These are the activations of a small network on made-up records, seen along a few directions, one row for each record.
Records have a field called KADE. Each example row is followed by its value.
Other fields move the rows too, some of them a lot.
In the rows, zero is written as 500.
Random noise pushes rows far along 3 fixed directions. That doesn't count. These rows show it; they differ only by the noise:
[251 627 351 162 557 508 309 609 237 332 278 643 406 362 417 262 356 348
 368 587 590 354]
[465 539 554 500 521 466 583 551 355 432 366 480 464 422 347 468 504 433
 423 489 389 619]
[326 624 456 283 544 476 457 609 228 318 269 606 401 381 315 318 399 362
 381 549 488 526]
[418 587 547 438 541 469 604 609 265 346 281 533 406 386 240 419 468 406
 404 512 360 695]
[354 443 290 356 602 631 320 603 486 559 393 441 460 300 555 511 500 513
 418 578 451 352]

[583 530 654 609 391 359 607 379 361 425 531 525 601 549 501 413 425 379
 475 382 548 562] : bobu
[629 424 670 692 410 340 668 371 344 522 471 431 642 414 472 495 555 389
 400 311 545 602] : dat
[497 506 499 482 522 529 420 489 629 557 614 411 538 577 613 540 528 577
 543 551 497 395] : fosa
[500 423 504 557 493 470 573 487 260 475 296 445 539 244 420 500 529 436
 340 335 514 628] : dat
[397 573 357 347 579 644 402 649 634 484 486 618 344 576 474 503 419 517
 587 681 422 422] : bobu
[452 533 373 367 488 568 321 489 576 551 586 611 466 614 648 441 417 486
 567 599 606 236] : fazud
[479 464 490 521 473 436 506 454 357 526 407 485 536 368 504 470 506 407
 364 391 517 468] : rine
[451 398 380 517 559 608 391 530 586 612 497 308 549 358 603 601 579 599
 485 503 436 444] : fosa
[563 583 697 619 407 339 715 441 401 370 476 528 518 591 363 449 495 362
 453 413 456 685] : dupi
[651 552 709 679 465 447 757 500 503 423 508 503 459 644 283 553 540 554
 617 501 315 819] : fazud
[436 443 340 431 596 654 376 594 639 565 515 432 457 444 547 576 523 651
 562 601 429 442] : dugi
[329 551 312 244 600 651 310 644 420 442 331 554 373 389 421 456 406 546
 513 620 503 471] : dat
[461 530 428 388 520 548 394 519 535 471 526 582 470 555 538 440 427 533
 569 593 560 410] : fazud
[532 496 536 574 457 449 581 470 470 486 483 535 529 500 494 465 482 403
 469 462 499 518] : bobu
[529 493 566 521 538 471 555 515 467 504 493 480 517 440 469 513 540 502
 443 479 490 531] : rine
[449 726 679 396 485 393 658 580 250 203 318 660 362 597 118 341 387 413
 533 529 419 816] : dugi
[480 550 477 399 503 462 466 500 412 442 432 649 464 482 478 403 447 441
 459 500 583 424] : rez
[433 665 613 420 430 354 617 509 292 268 376 652 439 557 306 322 394 289
 418 478 520 619] : dupi
[517 488 563 589 525 487 670 575 353 426 288 473 432 352 219 543 530 461
 464 461 271 799] : dugi
[489 364 391 542 568 587 491 549 396 532 329 418 513 203 446 564 549 568
 434 441 429 616] : rez
[606 587 679 546 375 337 558 344 412 482 571 628 557 712 525 385 454 396
 514 419 657 417] : rez
[418 820 681 307 418 329 579 513 338 189 474 787 380 830 295 218 335 301
 531 594 599 549] : dupi
[452 553 488 436 560 576 458 582 479 499 480 471 438 531 453 500 494 532
 514 595 392 485] : fosa
[338 416 271 355 635 635 366 639 345 478 248 450 446 126 430 503 495 544
 369 515 433 534] : rine

Here are new rows. What is KADE for each?
[430 610 514 409 421 412 437 441 490 441 515 587 503 635 547 384 412 347
 495 500 615 361] : dupi
[322 541 405 333 598 505 559 691 211 319 197 612 347 192 220 397 462 384
 305 516 424 695] : rine
[515 543 547 500 546 515 591 589 412 458 369 514 401 465 301 546 489 509
 520 518 344 684] : dat
[588 475 588 629 441 477 559 420 629 571 650 445 541 653 553 581 536 564
 568 467 492 525] : dugi
[529 523 569 573 451 435 619 483 430 441 449 543 510 506 429 455 476 397
 468 448 487 592] : bobu
[499 285 296 609 590 668 470 578 677 661 520 361 529 252 635 678 612 593
 456 501 399 472] : bobu
[513 355 347 540 511 566 365 443 593 701 489 441 560 363 700 595 545 513
 465 438 558 284] : rez
[416 455 338 430 534 587 393 554 528 524 444 529 482 390 572 477 481 467
 465 544 519 383] : bobu
